Each row below holds a small network's activations on one input, seen along a few directions.
In each table, some parts of the input vary, and every possible input appears once, in random order.
Descriptions start from the smaller parts, as in this example, which fits no table here: one of 8 places around a ring, together with either a single point or one of 9 places around a ring or (one of 3 separate values, together with one of 6 places along a line).
Shared parts are said once, and a part with two or three values counts as separate values.

Other details of the inputs shift rows strongly along two fixed directions, in all tables alike. That doesn't count.
These rows show it; all are for the same input, with only those details redrawn:
[ 3.21 -0.37  0.91 -0.68 -0.41 -0.73  0.77 -2.55 -1.07 -0.94 -1.66]
[ 3.20 -0.36  0.91 -0.66 -0.40 -0.72  0.77 -2.55 -1.06 -0.94 -1.65]
[ 3.20 -0.35  0.90 -0.66 -0.39 -0.72  0.77 -2.55 -1.05 -0.94 -1.65]
[ 3.21 -0.37  0.91 -0.67 -0.40 -0.73  0.77 -2.55 -1.07 -0.94 -1.65]
[-2.59  1.47  2.09  1.54  2.92 -1.56 -0.56  0.85  2.90 -1.00  2.24]
[-6.01 -4.38  2.64 -5.45 -3.97 -4.34 -2.35  6.88 -2.99  5.61  1.00]
[ 3.21 -0.38  0.91 -0.67 -0.40 -0.73  0.77 -2.55 -1.08 -0.95 -1.65]
[-2.59  1.46  2.10  1.54  2.91 -1.57 -0.56  0.85  2.90 -1.00  2.25]

Rows:
x1: [-3.97  2.17  0.83  1.50  2.77  0.13  0.53  0.44  2.45 -0.47  2.00]
x2: [-2.33  0.71 -2.88  3.09  2.38  2.14 -1.93  3.34  3.62 -0.74  1.31]
x3: [ 2.06 -0.25 -0.11  0.39 -1.00  0.33  1.27 -3.56 -1.50  0.32 -1.44]
x4: [-2.58  1.47  2.10  1.54  2.91 -1.57 -0.55  0.84  2.89 -1.00  2.24]
x5: [ 3.56  0.14 -2.33  0.43 -1.89  2.54 -0.51 -0.56 -1.82 -1.58 -0.59]
x6: [ 2.12 -0.17  0.70  0.69 -1.08  0.69  1.15 -3.01 -1.62 -0.05 -2.04]
x7: [ 0.48 -5.61 -2.59 -6.64 -8.80 -0.25 -1.26  4.91 -7.34  4.61 -1.49]
x8: [ 3.08  0.57  0.04 -0.80  0.04 -0.25  0.92 -2.48 -1.37  0.06 -1.86]
x9: [ 3.10 -1.08 -4.29  0.54 -1.54  3.05  0.11 -0.07  0.17 -1.06 -2.35]
x10: [ 3.58 -0.11 -2.36  0.19 -1.88  2.72  0.19 -0.40 -1.53 -1.60 -0.17]
x11: [-3.82  2.25  1.49  1.86  2.89  0.35 -0.39  0.54  2.18 -0.39  1.53]
x12: [ 2.12  0.29 -0.17 -0.35  0.04  0.91  1.10 -2.89 -2.04  0.04 -2.11]
x13: [-3.57  1.36  1.86  2.62  2.23  0.04  0.56  0.50  2.59 -0.15  2.22]
x14: [ 2.89  0.57 -0.31 -1.09 -0.35 -0.32  0.90 -3.00 -1.04  0.06 -1.52]
x15: [-6.19 -4.52  1.97 -5.84 -4.15 -4.58 -1.45  6.80 -2.75  5.56  1.47]
x16: [-3.76  1.97  1.47  1.58  2.89  0.54  0.34  0.68  2.45 -0.40  1.93]
x17: [ 1.91  0.33 -0.50 -0.67 -0.37  0.83  1.06 -3.39 -1.69  0.08 -1.76]
x18: [ 2.30 -0.29  0.24  0.70 -0.62  0.41  1.34 -3.06 -1.89  0.29 -1.79]
x19: [-5.00 -3.87 -1.18 -4.12 -4.91 -1.16 -3.32  8.39 -3.96  5.01  2.16]
x20: [ 3.50 -0.01 -3.15  0.20 -1.84  2.20 -0.40 -1.10 -1.67 -1.22  0.03]
x21: [-2.68  1.37  1.28  1.30  3.00 -1.92 -0.41  0.29  3.02 -0.66  2.85]
x22: [-2.55  0.66 -3.22  2.77  1.94  2.05 -1.99  2.85  3.95 -0.70  1.64]
x23: [-3.83  1.61  1.22  2.56  2.16 -0.37  0.74  0.28  2.66 -0.24  2.32]
x24: [ 2.82  0.56 -0.17 -1.21 -0.60 -0.21  1.68 -2.55 -0.93 -0.36 -1.65]
x25: [-2.45  1.38  1.63  1.58  3.39 -1.84 -0.39  0.81  2.68 -0.67  2.48]
x26: [ 3.02  0.39  0.48 -1.09 -0.42  0.21  1.49 -2.33 -0.88 -0.31 -1.72]
x27: [ 2.94  0.68  0.52 -0.81 -0.41  0.01  0.76 -2.46 -1.14 -0.30 -2.09]
x28: [-2.40  0.59 -2.44  2.75  1.88  2.57 -1.37  3.49  4.04 -1.06  1.42]
x29: [ 3.28 -0.63  0.87 -0.92 -0.37 -0.52  1.51 -2.44 -0.77 -0.95 -1.27]
x30: [-2.48  0.77 -2.39  2.97  1.85  2.38 -2.08  3.36  3.76 -1.02  1.01]
Q: Changing only one part turns x17 into x1. The same change can be made to x22. Which row results?
A: x9
Q: What is each input in this table made of?
A: one of 5 places around a ring, together with either one of 2 separate values or one of 4 places along a line
Q: Change only the choice among 2 separate values in x19. List by row number the other rows that result.
A: x2
Q: Change only the place on the ring of 5 in x3. List by row number the other rows that result.
A: x6, x13, x18, x23

Rows:
x31: [-0.56  0.60 -1.55  2.18  1.79  1.26 -1.25  1.23  2.93 -1.62  0.98]
x32: [ 3.69 -0.96  0.98 -1.37 -2.02 -0.07  0.94 -2.91 -3.27  0.05 -2.17]
x33: [-1.44  1.55 -0.19  1.20  1.80  0.54  0.31 -0.77  1.34 -0.11  0.90]
x34: [-0.89  1.04  0.25  1.94  0.89  0.47  0.39 -0.71  0.74 -0.52  1.03]
x35: [-0.26  0.56 -0.72  1.60  0.93  1.39  0.21  0.15  1.57 -0.79 -0.12]
x36: [-0.65  1.80 -1.00  1.18  1.32  1.30  0.28  0.20  1.43 -0.70  0.71]
x37: [ 3.98 -1.56  0.70 -2.07 -1.76 -1.15  1.16 -2.66 -1.91  0.06 -2.78]
x38: [-0.51  1.52  1.16  0.06  2.05 -1.65  0.53 -0.65  1.42 -0.85  1.09]
x39: [-0.47  0.62  1.43  0.89  1.38 -0.41  0.16 -0.98  0.96 -0.48 -0.48]
x40: [-1.28 -4.44 -1.38 -4.11 -5.37 -0.81 -2.19  5.39 -4.09  3.59 -0.20]
x41: [-1.17  1.75  1.32  0.70  2.27 -0.58  0.26 -0.74  1.02 -0.40  0.75]
x42: [ 3.60 -0.89  1.04 -1.53 -1.60 -1.24  1.11 -2.42 -2.18 -0.48 -1.22]
x43: [-0.39  0.87 -0.53  1.60  0.64  1.41  0.15  0.09  0.97 -1.23  1.12]
x44: [-7.62 -2.07  1.33 -1.38 -0.73 -1.96 -1.77  5.65  0.50  4.15  2.11]
x45: [ 3.96 -0.40 -2.84 -0.90 -1.59  1.51 -0.29 -0.88 -1.44 -0.66 -1.73]
Q: What is each input in this table made of?
A: one of 3 separate values, together with one of 5 places along a line
Q: Changing only the choice among 3 separate values turns x42 into x37. The same change can be made to x40. Which row results?
A: x31
Q: Change only the place on the line of 5 in x45. List by row number the other rows that result.
A: x33, x36, x38, x41
Q: Change only the choice among 3 separate values in x33. List by row number the other rows that result.
A: x34, x44
